Each row has a name. Each piece below is followed by the name of the row it came from, unless a question asks for something else. Each question is about the rows just above it. Places in a row count from 1.

k270: [ -9  -2  12  12 -22  48  52   8   2 -12   7  -2  16   6 -16   9  -3  -9
   5   2  -8   0   2  20  11  31 -17   4  12 -13   6  12   3  23  30  -2
   9   4 -13 -15  43   6   9 -14   7  -1  12  15  44]
k635: [ -9  -2  12  12 -22  48  52   8   2 -12   7  -2  16   6   4   9  -3  -9
   5   2  -8   0   2  20  11  31 -17  -7  -2  12   3  23   4   9  12 -13
   6  30  16 -51   8  27  16 -25 -25  18  -6  11  28]
k77: [ -9  -2  12  12 -22  48  52   8   2 -12   7  -2  16   6   4   9  -3  -9
   5   2  -8   0   2  20  11  31 -17   4  12 -13   6  12   3  23  30  -2
   9   4 -13 -15  43   6   9 -14   7  -1  12  15  44]
k185: [ -9  -2  12  12 -22  48  52   8   2 -12   7  -2  16   6   4   9  -3  -9
   5   2  -8   0   2  20  11  31  -7 -17  12 -13   6  12   3  23  30  -2
  -2 -11  21 -15   0  20   5  -6 -10  17   1   7  16]
k270 in full: -> [ -9  -2  12  12 -22  48  52   8   2 -12   7  -2  16   6 -16   9  -3  -9
   5   2  -8   0   2  20  11  31 -17   4  12 -13   6  12   3  23  30  -2
   9   4 -13 -15  43   6   9 -14   7  -1  12  15  44]
Does one of the named rows hold [-1 12] side by side, in this order? -> yes
asked: [ -9  -2  12  12 -22  48  52   8   2 -12   7  -2  16   6 -16   9  -3  -9
   5   2  -8   0   2  20  11  31 -17   4  12 -13   6  12   3  23  30  -2
   9   4 -13 -15  43   6   9 -14   7  -1  12  15  44] -> k270
k635 in full: -> [ -9  -2  12  12 -22  48  52   8   2 -12   7  -2  16   6   4   9  -3  -9
   5   2  -8   0   2  20  11  31 -17  -7  -2  12   3  23   4   9  12 -13
   6  30  16 -51   8  27  16 -25 -25  18  -6  11  28]
asked: [-17  -7] -> k635

k227: [-45  -5 -37  21  13 -37 -52  24 -40  15 -14  13]
k818: [-24  27 -23  25 -40  17 -54  -3  21  18 -60   6]
k86: [-22  20  37   1   9 -20 -31  33   4  22  33  48]
asked: [ 20  37   1   9 -20 -31  33   4  22  33] -> k86
k818 in full: -> [-24  27 -23  25 -40  17 -54  -3  21  18 -60   6]

k147: [ -9  -4 -20  14  30   8 -10 -11  -3  32   3  -6 -19   3 -10 -13 -33  -1
  12  14   7 -28 -13  -4 -17  -1  37  10]
k833: [ 13 -52 -24   0  -4  10   4  -9  -2 -20  14  30   8   6   8  12  20  12
 -42 -36  -9  32   7  -1  -1  29 -45  11]
k604: [ 39   0  11  32 -12 -20 -13 -27  -7  32  19  19 -24  11  -9 -12 -32  11
 -24 -13   3 -15 -16  -9 -29  28  17  27]
k217: [ 34 -12   5  26 -10 -14  -9 -25  -6  23  18  24 -18  10  -6  -8 -22  12
 -29 -19   0  -5 -11  -7 -25  30   4  26]
k917: [ 16  33  21  20  -5 -18 -10 -11  -3  32   3  -6 -19   3 -10  10  19  14
 -47 -40  -8  32   5  -3  -3  32 -46  13]
k601: [  3 -46 -23  -7  -1  12   7  -3   0 -25   7  22  12   3   9  12  24   8
 -32 -28  -9  31   8   1   4  20 -42   5]
Where do [  0 -25   7  22  12   3   9  12  24   8 -32 -28] appear? -> k601
k601 in full: -> [  3 -46 -23  -7  -1  12   7  -3   0 -25   7  22  12   3   9  12  24   8
 -32 -28  -9  31   8   1   4  20 -42   5]
Where do [  0  11  32 -12 -20 -13 -27  -7  32] appear? -> k604
asked: [ 16  33  21  20  -5 -18 -10 -11  -3  32   3  -6 -19   3 -10  10  19  14
 -47 -40  -8  32   5  -3  -3  32 -46  13] -> k917
asked: [ -9  -2 -20  14  30   8] -> k833
k917 in full: -> [ 16  33  21  20  -5 -18 -10 -11  -3  32   3  -6 -19   3 -10  10  19  14
 -47 -40  -8  32   5  -3  -3  32 -46  13]

